Each row below is a small network's average activation on inputs in which a field has the value named, seen along a few directions.
Values that are neighbours, or in one group, have similar rows; names and order tell nothing.
In the rows, zero is written as 500.
Strong random noise was added to every row along 14 fixed directions; ignore it. To show where, here is one row again and again, with new noise each time:
683 376 171 610 424 448 456 492 475 573 468 535 714 605 553 601 347 730 335 574 438 663 444 457 420 640 664 439
569 426 560 664 446 596 353 433 486 546 465 560 523 591 360 369 504 371 491 506 528 474 583 536 643 467 492 413
402 559 534 263 696 481 661 633 551 412 389 652 471 474 359 812 344 468 590 514 411 581 621 503 387 716 664 641
417 614 467 539 461 537 623 591 465 512 229 487 497 469 588 577 429 455 468 422 401 578 635 585 556 313 524 489
585 468 738 587 563 600 472 497 599 549 604 353 320 597 448 238 474 396 475 649 584 452 541 509 537 453 571 296
470 444 552 569 577 487 555 453 660 447 505 421 555 596 564 558 607 604 540 417 594 402 629 266 418 476 495 361
518 645 437 427 542 518 476 476 409 528 448 469 433 576 661 386 521 848 445 583 459 628 242 604 360 643 565 567
481 673 602 697 449 665 549 695 740 486 397 737 279 378 335 608 625 603 561 263 574 234 410 406 478 650 577 614
457 428 484 434 574 449 466 417 486 448 441 569 656 641 435 694 546 579 645 352 622 479 610 443 359 772 402 601
471 602 459 441 513 388 531 567 542 392 475 261 517 462 611 500 578 561 502 453 487 510 401 453 462 442 476 424
520 599 658 430 567 428 374 478 339 516 529 335 605 594 510 381 501 347 545 536 424 563 513 663 566 569 425 423
482 450 598 487 392 532 528 538 784 359 420 642 285 346 449 578 500 380 587 624 464 313 634 452 632 450 460 466
474 649 467 401 614 285 546 629 325 466 487 236 881 480 534 609 476 337 449 361 215 686 626 517 506 510 478 415
439 601 680 425 552 632 467 520 568 477 562 653 274 373 314 393 520 312 521 581 441 394 455 555 665 436 524 564
531 435 440 555 369 434 511 587 619 367 347 252 449 425 518 353 566 495 463 514 445 574 552 466 533 378 377 366
536 536 560 494 711 533 445 566 611 469 453 409 346 681 529 390 581 898 483 618 556 599 263 317 345 621 715 343


Values of LUFEL:
lom: 391 445 349 626 606 435 514 456 557 174 513 488 712 380 341 487 742 546 425 381 323 545 453 116 604 162 761 425
zoke: 436 666 625 610 539 459 589 386 415 391 559 415 698 586 672 492 638 543 518 355 425 419 528 552 498 452 673 416
popi: 574 531 750 536 593 466 425 618 646 420 752 548 497 381 178 443 608 223 618 548 394 323 562 457 566 785 561 463
digem: 592 273 378 443 465 514 432 266 436 566 543 515 506 717 527 505 291 518 503 700 722 577 539 624 446 574 535 509
zivug: 612 561 462 602 529 364 417 818 441 571 449 215 542 518 490 514 536 683 472 310 504 611 244 382 381 646 480 395
girad: 442 504 508 581 559 442 731 433 370 293 329 409 748 655 476 581 448 471 625 355 482 650 850 652 319 530 765 517
baki: 568 366 538 367 415 441 290 445 239 401 595 445 580 566 175 448 377  85 672 564 675 551 465 867 528 777 477 651
boze: 400 463 600 481 536 530 541 529 544 553 597 408 331 445 518 338 637 455 525 491 688 411 498 413 466 335 328 486
fanod: 722 536 594 588 263 520 284 446 374 727 758 562 471 340 655 153 501 407 344 682 240 483 315 656 731 428 240 471
fis: 448 562 721 663 595 592 511 549 451 587 400 530 542 629 449 359 633 543 564 359 453 596 680 461 421 515 464 431
kabe: 482 262 366 399 368 489 572 344 547 418 492 465 483 477 596 434 583 680 452 516 534 596 594 403 362 527 241 597
bobib: 490 408 410 539 361 446 448 296 523 375 623 531 583 559 542 766 452 281 630 469 821 230 482 548 595 403 623 472
ruved: 544 119 367 285 691 441 421 354 551 622 707 564 477 554 496 654 274 424 447 867 549 615 539 250 584 269 559 383
The values of LUFEL form a tree with 4 forks.
Which values are neighbours of zoke? Give them in the order they are listed.
> bobib
Which values are neighbours of fis? Give them in the order they are listed.
> boze
Which values are neighbours of lom? Give them in the order they are listed.
> zivug

Values of BAZ:
rup: 547 298 554 425 378 398 411 560 811 318 473 504 333 374 426 610 518 388 582 659 503 342 555 337 660 519 362 357
kera: 429 600 482 468 444 498 556 492 540 361 461 642 584 361 351 683 577 389 601 259 407 422 607 538 502 635 418 711
paf: 526 631 609 553 529 534 575 659 502 635 392 442 458 495 627 474 478 552 425 437 392 545 533 503 485 460 466 427
fimo: 520 462 469 437 455 522 534 136 360 559 907 608 679 419 623 333 455 313 422 674 371 436 620 609 588 312 457 583
monon: 330 583 457 491 584 550 641 576 432 569 514 717 636 330 424 616 531 366 387 352 284 518 615 363 625 231 546 585
defo: 522 310 282 590 506 487 513 432 393 637 606 533 765 595 401 695 415 416 469 289 714 481 604 392 428 499 481 574
momar: 623 480 603 599 339 486 520 447 560 567 606 465 451 498 649 528 368 324 553 592 613 283 575 687 531 584 464 448
tisob: 562 446 393 467 423 374 373 417 337 559 538 286 626 554 621 314 439 341 436 689 473 634 503 655 643 311 382 347
kob: 593 385 349 577 296 453 279 488 473 473 446 543 611 428 418 481 566 478 462 437 410 531 430 440 633 504 276 528
zof: 414 604 591 396 448 607 653 444 549 602 599 696 313 400 627 525 465 542 494 557 569 298 508 611 443 567 426 684
nis: 412 453 629 462 619 581 625 396 396 523 546 641 636 459 454 413 563 525 449 471 222 633 772 430 419 533 457 602
bepof: 504 496 395 527 486 492 506 483 572 258 431 388 511 506 329 406 598 594 527 468 491 598 461 535 379 661 621 556
bukur: 526 493 395 611 550 523 318 539 479 572 464 612 570 556 396 498 547 573 433 488 478 517 358 379 654 406 599 394
The values of BAZ form a tree with 4 forks.
Which values are neighbours of kob? Give them in the order they are listed.
> paf
Which values are neighbours of fimo? Give them in the order they are listed.
> defo
Which values are neighbours of zof? Give them in the order they are listed.
> bukur
